A small network was trained on made-up records. Each row is its average activation on records with the value named, seen along a few directions.
Values that are neighbours, or in one group, have similar rows; names and order tell nothing.
In the rows, 500 means zero.
Random noise pushes rows far along 13 fixed directions. That doesn't count. These rows show it; they differ only by the noise:
[581 545 722 520 587 440 536 641 399 387 438 344 578 636 529 415 458 580
 532 509 541 518 381 614 337 397 363]
[467 462 664 593 478 428 617 490 504 687 494 320 421 723 584 415 563 590
 599 696 488 500 374 254 309 471 508]
[513 589 422 482 449 569 459 513 538 404 582 562 563 439 418 434 569 551
 417 358 428 457 724 520 438 589 455]
[441 636 532 484 475 517 553 373 372 519 527 503 477 561 593 410 432 527
 470 481 451 386 464 462 400 465 442]
[453 552 346 489 118 486 558 431 563 582 721 533 571 609 527 582 578 489
 573 380 540 668 638 475 422 541 586]
[308 607 364 446 472 481 454 297 247 526 508 597 490 371 595 492 458 407
 446 459 530 341 526 484 611 542 443]
[636 267 619 506 520 411 464 562 504 459 534 454 681 646 557 619 572 347
 467 529 550 391 370 493 614 536 500]
[533 472 490 542 610 574 593 237 478 623 706 429 362 407 617 379 516 534
 529 479 286 516 478 333 704 383 621]
[403 724 586 450 554 575 626 561 314 473 629 351 588 122 494 201 336 473
 587 365 511 198 556 585 152 399 381]
[474 505 391 591 463 566 582 369 618 612 630 580 441 403 481 409 431 520
 367 512 440 548 605 421 530 519 622]
[421 595 840 538 644 424 532 521 419 593 189 351 437 633 807 517 480 650
 645 588 347 402 266 537 508 344 301]
[420 645 431 491 438 536 657 428 409 443 470 659 347 720 363 457 279 433
 422 628 688 578 404 527 244 532 611]
[577 464 372 472 641 727 559 458 842 435 458 695 438 444 290 498 478 527
 381 311 370 543 663 608 624 540 668]
[573 343 417 373 437 563 361 487 326 423 559 526 564 724 328 549 526 398
 495 471 652 247 347 449 512 615 484]
[477 501 521 475 826 417 550 522 470 300 373 466 557 471 416 451 656 453
 443 422 543 634 643 565 563 508 474]


PIRIS, 9 values:
selav: [505 515 544 608 505 417 503 635 403 406 506 523 361 605 458 523 433 479
 505 759 607 669 397 441 429 568 565]
varud: [403 523 449 380 459 677 392 569 473 599 380 586 293 237 440 656 445 406
 823 551 419 220 415 515 523 571 570]
reguk: [615 504 601 397 672 315 478 445 398 289 428 474 674 584 620 541 616 409
 365 446 546 553 510 550 544 412 360]
simo: [590 400 610 533 482 444 570 715 842 534 428 417 556 466 514 641 574 482
 671 490 425 647 530 574 454 483 609]
sinif: [431 584 321 538 411 575 324 444 453 606 462 543 466 475 473 452 511 768
 432 412 481 587 586 514 681 479 372]
luroz: [447 442 443 506 262 404 316 576 531 553 429 478 619 581 676 786 768 577
 698 415 468 685 574 556 753 560 405]
bipig: [511 492 610 678 179 383 481 569 721 787 582 497 645 449 713 549 457 545
 373 717 436 436 565 353 365 570 439]
zudar: [514 441 532 440 431 541 445 285 670 786 462 351 474 614 756 480 553 704
 516 388 226 345 356 297 600 318 431]
puf: [415 496 307 338 709 450 429 274 236 377 461 596 393 318 490 536 492 324
 428 445 591 550 489 524 762 452 515]
The values of PIRIS form a 3 by 3 grid.
Question: Name the neighbours of luroz, in listed order.
Answer: selav, varud, sinif
Question: Name the neighbours of reguk, in listed order.
Answer: bipig, puf
Each value of PIRIS is a pair of two hidden parts, and every pair occurs once (3 first parts, 3 second parts).
Question: zudar and simo share the first part; zudar and reguk share the second. Which value has the first part of reguk and the second part of simo?
Answer: bipig

LEFUD, 9 values:
mon: [299 647 498 424 311 727 455 579 609 680 277 618 381 606 365 575 644 629
 743 506 418 185 607 385 307 732 440]
sog: [483 300 492 536 236 436 490 674 501 715 504 448 607 384 530 673 336 405
 660 600 818 598 242 671 683 402 548]
zek: [462 553 638 656 327 379 590 884 768 593 637 199 674 148 589 350 579 663
 674 434 443 679 728 569 190 418 456]
geti: [518 677 362 395 693 787 512 457 256 313 706 497  82 142 272 211 453 578
 718 451 369 465 573 400 497 440 585]
von: [413 539 454 475 593 456 576 497 565 406 354 763 259 362 469 696 281 194
 447 736 531 461 458 564 481 632 699]
vun: [536 384 498 594 569 568 319 847 438 322 437 593 478 311 230 573 493 449
 541 595 595 462 554 644 568 681 472]
rabam: [531 588 432 432 350 451 500 417 518 466 377 722 508 824 431 660 468 446
 311 615 624 590 527 484 391 596 495]
pir: [577 487 610 347 233 551 521 728 243 380 706 584 609 128 494 654  51  21
 687 552 739  68 205 810 236 464 532]
laz: [555 536 239 384 435 675 563 472 649 304 712 511 604 690 170 393 583 529
 506 150 575 612 691 614 291 582 664]
The values of LEFUD form a 3 by 3 grid.
Question: Name the neighbours of von, in listed order.
Answer: zek, pir
Question: Name the neighbours of sog, in listed order.
Answer: mon, geti, rabam
Each value of LEFUD is a pair of two hidden parts, and every pair occurs once (3 first parts, 3 second parts).
Question: sog and mon share the first part; sog and geti share the second. Which value has the first part of geti and the second part of mon?
Answer: vun
